A small network was shown many inputs. Here are its activations along a few directions, one row for each input.
Each table varies a few parts of the input and shows all the possible inputs, shuffled.
A made-up example of a description, with smaller parts first: one of 4 places along a line, together with either a single point or (one of 2 separate values, together with one of 5 places around a ring) or one of 11 places around a ring.
Shared parts are said once, and a part with two or three values counts as separate values.
In the rows, 128 means zero.

Rows:
x1: [203  29  83 136 173  96 118 203 109  43  98  97  89 240 181  85 117 158
 133 208]
x2: [135  91 157 148 163  80 159 171 107  91 178 113 130 174 114  78 103 128
 102 187]
x3: [ 63 108 149 153 139 103 122 170 127 148 128 119 133 146  70 134 114 102
 123 162]
x4: [213 196 180  98 148 220 139 133 181 130 111 182 142  95 234 138 150 118
 141  98]
x5: [ 59 169 155 113  88  75  77 156 113 140 107 139 139  92  70 180 122 125
 121 102]
x6: [108 207 136 110  75 175 115  49 118 166 119 148 145  62 113 177 130 111
 139  40]
x7: [ 37 139 125 123  78 156  97  63  84 166 153  93 116  59  79 179 115 133
 139  88]
x8: [ 80  96 124 158 104 128 153 102 134 135 157  91 140 126  74 119 124 129
 112 126]
x9: [195   7  61 158 169 130 157 130 120  58 121  71  95 193 177  63 137 161
 122 222]
x10: [199 203 122  86 160 161 137 114 191 183 103 203 136 102 205 137 173 128
 150  83]
x11: [116 212 146  97  69 157  81 136 153 176  88 154 134 101 102 173 139 109
 141  57]
x12: [128  79  99 157 170  57 182 110  98 101 171 127 137 147 116  72 113 135
 112 165]
Changing only one part turns x7 into x6. The same change can be made to x5. Which row results? -> x11
What do these inputs look like to the network? -> one of 2 separate values, together with one of 6 places along a line

Rows:
x13: [ 61 177 164 138  75 127 128 115 136 145 115 134 160  38  47 150 110  94
 114 106]
x14: [213 172 108  80 123 191  87 121 154 142  75 151 102 119 215 148 170 144
 152 107]
x15: [114 233 209  96 107 190 111 111 171 162 102 182 164  43 149 210 141 106
 130  63]
x16: [118  32  87 165 166  80 142 166  88  92 156  94 106 208 128  73 107 139
 132 182]
x17: [213  75  89 115 168 139 140 152 151 125 163 107  91 217 208  72 161 176
 135 154]
x18: [ 54 176 151 131  81  97 124  94 134 153 115 137 162  47  43 170 124 110
 108  98]
x19: [188 166 153  88 151 215  98 133 146 140  97 153 109 139 216 175 141 127
 156 111]
x20: [ 43  78 120 173 124  71 132 134  55  96 137  98 131 128  42 117  70  99
 121 166]
x21: [116 229 185  96 103 159 120  88 176 171 105 179 169  63 129 209 153 117
 122  52]
x22: [144  34  63 167 155  66 161 151  93  92 164  89 105 199 115  31 113 141
 122 191]
x23: [ 71  85  99 169 104  47 149 114  81  96 144  96 140 115  38  89  99 120
 103 158]
x24: [201  78 109 118 178 152 144 157 149 122 162 115  98 222 206  91 145 164
 139 149]
Changing only one part turns x16 into x20. The same change can be made to x22. Which row results? -> x23
What do these inputs look like to the network? -> one of 2 separate values, together with one of 6 places around a ring

Rows:
x25: [185 167  93  96  96 173  91 119 167 148  80 137 119 128 156 137 168 129
 140  91]
x26: [189  95  54 128 133 127 122 127 120 129 110 117  95 197 164  80 144 140
 149 141]
x27: [112  76  73 165 123  71 139 126  90 103 144  97 113 179 105  68 129 128
 115 154]
x28: [173 163 100 102 100 183  75 112 114 116  28 141 108 108 176 159 143 118
 152 118]
x29: [183  95  99 118 176 119 145 142 151 137 172 123 106 197 190 104 152 177
 128 143]
x30: [158 157 200  95 170 206 124 150 179 151 136 167 129 117 209 177 138 127
 140 114]
x31: [113 192 168 105 109 125 140  96 163 162 135 162 169  68 101 173 144 126
 105  75]
x32: [177 177 205  87 147 215 143 159 183 132 148 157 136 112 202 152 126 134
 136 110]
x33: [103  71 121 160 158  74 159 124 107 118 196 116 140 176 116  88 125 153
 112 137]
x34: [187 169 110 106  88 194  73 119 118 111  36 135 113 111 165 145 147 113
 150 114]
x35: [170 169 150  93 139 174 125  97 177 160 135 149 132 137 188 158 169 149
 125  89]
x36: [176  98 107 120 178 123 151 137 151 137 176 114 112 183 174  89 152 171
 130 146]
x37: [173  85 149 119 201 159 156 179 151 120 187 134 108 180 206 103 112 150
 141 165]
x38: [ 63 115 205 138 157 123 162 149 144 131 183 124 140 106  80 148  90 113
 118 144]
x39: [ 82  68 120 158 168  62 159 142 107 131 187 112 133 183 119  95 139 158
 114 153]
x40: [114  64  87 174 118  78 120 142  52  72 104  89 113 157 110  82 112 117
 130 176]
x41: [188  91  60 127 132 132 120 121 115 121 129 105  94 181 166  73 150 142
 142 146]
x42: [170 166 138  96 146 165 125 125 185 161 126 150 126 125 187 164 166 150
 138  85]
x43: [ 73 127 145 144 127  90 160 105 141 149 164 118 151 106  69 135 125 136
 107 126]
x44: [183 170 106 102  95 172  98 113 150 145  92 132 111 118 157 137 157 131
 138  89]
x45: [117 193 114 117  71 119 105  92 146 155  87 150 147  72  84 158 149 104
 118  81]
x46: [ 91  68 171 163 183 107 169 168 108  98 210 118 132 166 135  92  86 132
 122 164]
x47: [106 191 122 121  79 132  83 101 100 126  41 148 142  54  93 175 127  91
 134 102]
x48: [184  88  60 130 132 138  94 144  90  92  68 113  89 180 164  96 127 126
 158 167]
x49: [ 80 119  94 149  87 102 105 124  89 103  83 104 134  93  55 141 102 101
 125 146]
x50: [114 197 129 128  71 134  86  98 107 120  47 146 145  56  87 165 121  87
 128 100]
x51: [108  70  76 163 118  76 128 122  83 118 133 107 123 178  97  80 127 133
 130 139]
x52: [ 81 197 224 109 134 158 142 137 157 162 144 171 163  59 123 191 109 107
 127 102]
x53: [ 85 128 102 147  85 108 114 111  86  99  85  99 131  92  59 130  98 103
 122 147]
x54: [ 83 128  96 147  88  90 128 110 121 147 111 110 143 116  44 127 120 116
 117 117]
x55: [182  94 157 116 194 158 159 169 141 106 198 127 105 173 218  97 113 157
 131 173]
x56: [ 92 191 231 102 124 161 148 142 165 156 161 161 161  42 115 173  98 113
 116 108]
x57: [ 94 118 103 140  92  91 128 102 120 126 131 109 128 113  53 118 121 113
 115 123]
x58: [194  86  73 129 128 147 100 143  84  75  85 105  89 172 165  93 125 125
 142 166]
x59: [ 49 122 202 135 152 126 161 151 134 149 177 123 150 101  82 157  87 121
 118 148]
x60: [117 196 123 121  73 128 106  81 133 154  92 145 144  74  88 153 148 100
 120  80]
x61: [ 82  61 163 162 184 101 167 172 115 105 202 122 131 163 138 100  90 139
 128 165]
x62: [105 185 161 104 105 123 140 101 175 167 137 164 160  67 105 171 143 132
 114  83]
x63: [ 72 119 147 129 131  82 154 118 151 149 167 122 141 117  67 146 124 143
 107 125]
x64: [110  57  80 174 129  73 115 147  54  81  91  96 113 165 107  93 118 114
 138 170]
What do these inputs look like to the network? -> one of 2 separate values, together with one of 4 places along a line, together with one of 5 places around a ring
Changing only the place on the ring of 5 turns x34 into x53. The same change can be made to x30. Which row results? -> x59
Changing only the place on the ring of 5 turns x27 into x41. The same change can be made to x46. Which row results? -> x55
Which other rows does x27 become when the choice among 2 separate values takes its other values? List them by row number. -> x51
Which other rows does x47 become when the choice among 2 separate values takes its other values? List them by row number. -> x50
Which other rows does x31 become when the place on the ring of 5 takes its other values? List them by row number. -> x33, x35, x36, x43

Rows:
x65: [ 99  53 147 171 177  96 152 189  98  92 193 104 124 176 140  85  93 120
 121 185]
x66: [ 80 115 127 144 122  85 170 102 130 154 190 113 138 123  72 100 121 138
 100 126]
x67: [201  52  41 131 161 137 126 138 106 107 114 111  77 231 207  59 147 164
 153 156]
x68: [166 242 198  79 115 208 111 125 203 167  85 198 157  56 194 190 169 122
 139  58]
x69: [ 91  59 152 168 184  99 157 181  99  99 169 120 129 176 130  89  96 121
 122 191]
x70: [ 99  50 161 164 176 115 160 177 100  84 185 100 131 183 119 100  81 129
 131 176]
x71: [193  51  44 129 175 124 105 136  98 115 121 102  74 223 212  83 163 164
 153 173]
x72: [180 235 203  63 108 229 114 115 195 152 102 173 142  39 185 196 148 133
 141  67]
x73: [ 66 178 116 133  63  97  75 102  90 137  62 133 140  75  50 183 117  86
 120 102]
x74: [228  43  50 117 157 136 121 141 121  81 125  81  82 199 187  79 143 176
 156 176]
x75: [ 89 189 103 132  54 116  94 108 111 154  65 138 132  90  50 151 115  77
 123  88]
x76: [ 95 181 115 125  62 107  86  87 101 123  59 124 144  53  40 187 112  87
 123 109]
x77: [ 76 116 126 153 126  68 159  99 120 143 187 119 149 113  90 107 135 136
 101 122]
x78: [ 83 122 134 150 129  68 169  99 138 143 173 130 162 147  77 124 133 137
 102 103]
x79: [176 234 202  60 110 234 122 122 211 169  92 174 137  37 168 187 148 130
 135  87]
What do these inputs look like to the network? -> one of 3 separate values, together with either a single point or one of 4 places along a line
Changing only the choice among 3 separate values turns x65 into x69. The same change can be made to x71. Which row results? -> x67
Which other rows does x72 become when the choice among 3 separate values takes its other values? List them by row number. -> x68, x79
